M =
115	146	83	155
89	132	88	139
86	125	58	138
42	35	107	29
67	150	89	150
102	132	92	129
31	115	126	113
84	88	67	102
Counting starts at 0.
The entry at row 0, column 0 -> 115
The entry in row 0 and column 1: 146
The entry at row 2, column 2: 58
The entry directly below 86 is 42
The entry in row 1 and column 0: 89
The entry in row 2 and column 0?
A: 86
The entry just left of the smallest entry?
A: 107
The maximum?
A: 155
The entry just left of the largest entry -> 83
The bottom-left entry -> 84

A = [[101, 126, 91, 92, 87, 107, 94, 83, 93], [72, 144, 47, 165, 70, 109, 69, 64, 74], [91, 129, 61, 121, 77, 109, 94, 60, 82], [85, 164, 69, 122, 68, 114, 68, 66, 78], [83, 164, 71, 124, 70, 113, 65, 71, 79], [83, 118, 83, 137, 90, 102, 79, 96, 91], [98, 128, 100, 95, 91, 105, 85, 96, 95], [93, 120, 104, 108, 96, 102, 81, 108, 98], [69, 150, 51, 166, 70, 110, 62, 70, 74]]
Find the entry just right of the largest entry.
A: 70
The 3rd entry in reading order -> 91
Find the entry just right of the smallest entry.
A: 165
Find the fourth entry in reading order.
A: 92
The 2nd smallest entry is 51
Find the 3rd smallest entry.
A: 60
Find the entry just right of the centre entry.
A: 113
The first entry in reading order is 101
The entry just left of the centre entry -> 124
Find the minimum.
A: 47
The centre entry: 70
Find the entry just left of the smallest entry.
A: 144
The second entry in reading order -> 126
Find the largest entry.
A: 166

179	159	92	75	14	172	128	25
135	115	109	101	121	101	78	104
92	93	189	109	109	102	129	99
100	108	104	109	102	98	99	104
Indices start at 0.
The top-right entry? 25
The entry directly below 189? 104
The entry just left of 25: 128
The entry directly below 93? 108
The bottom entry of the column that holds the smallest entry? 102
The entry directly below 25: 104
The entry at row 0, column 2? 92
The entry at row 2, column 0 is 92
The entry directly above 129 -> 78
The entry in the top-left corner: 179

Questions about the array below. Indices start at 0.
1) Read off the bottom entry of the column that holds the smallest entry.
2) Read off the entry at row 2, column 0.
3) Read off the entry in row 2 and column 2.
4) Read off the entry just right of the smallest entry.
5) Read off the top-right entry.
6) Read off the entry in row 0 and column 0.
7) Read off the entry directly below the centre entry.
8) Read off the entry at row 0, column 2.
141	73	96	134	88	129	116	66	96	100	147	108	73	158	110
144	87	151	62	78	62	78	136	136	93	100	72	69	141	120
114	67	106	83	115	105	142	180	75	129	124	58	31	110	94
65	150	107	21	132	53	46	49	125	76	86	73	86	109	117
89	116	47	32	163	126	78	162	90	85	84	88	118	80	141
80	39	118	30	112	120	114	136	132	95	122	105	148	124	75
74	95	40	44	144	132	111	49	69	98	158	80	93	120	91
1) 44
2) 114
3) 106
4) 132
5) 110
6) 141
7) 162
8) 96

Read these off the matrix that follows.
1) What is the bottom entry of the column that holds the largest entry?
2) What is the entry directly below 110?
3) What is the entry in the bottom-left corner?
4) What is the fourth entry, reading row by row?
5) What is the entry in the top-left corner?
6) What is the second entry on the main diagonal?
7) What is the last entry, reading row by row?
8) What is the entry just right of the largest entry?
161	159	73	103	164	95	38	95	97	30	81
161	164	81	86	158	130	46	62	113	69	29
161	176	115	67	97	156	151	81	38	67	110
161	170	92	73	139	158	82	38	84	111	56
161	99	128	104	64	84	61	164	61	185	54
161	102	120	117	53	98	41	174	60	172	86
161	160	74	99	164	103	37	88	104	36	64
161	66	130	94	29	154	136	59	120	69	76
1) 69
2) 56
3) 161
4) 103
5) 161
6) 164
7) 76
8) 54

127	69	125	162	151	131	109	118
119	68	29	116	175	96	169	50
165	172	174	163	139	39	140	177
119	64	156	39	33	146	26	95
63	137	102	156	169	161	39	94
166	115	36	58	105	83	160	126
27	133	122	144	35	169	105	148
148	127	66	110	132	59	115	84
38	28	70	150	134	145	77	36
52	96	33	75	44	110	41	45
Indices start at 0.
Report the entry in row 2 and column 0.
A: 165
Report the entry just left of 64.
A: 119
The entry in the bottom-left corner: 52
Report the entry directly below 144.
A: 110
The entry in row 0 and column 1: 69
Report the entry directly above 174.
A: 29
The entry directly below 126: 148
Report the top-left entry.
A: 127
The top-right entry is 118
Report the entry in row 0 and column 2.
A: 125
Report the entry in row 1 and column 1.
A: 68
The entry directly above 137: 64
The entry just left of the smallest entry is 146
Report the entry directly below 118.
A: 50
The smallest entry: 26
The entry directly below 64: 137
The entry at row 1, column 0: 119
The entry directly below 70: 33
Report the entry directly above 59.
A: 169
Report the entry directly below the largest entry.
A: 95
Report the bottom entry of the column that holds the largest entry.
A: 45

arr = 126	81	86	128	25	126	112	113
Give the third-last entry.
Answer: 126
Give the second entry from the right.
Answer: 112
Give the last entry.
Answer: 113
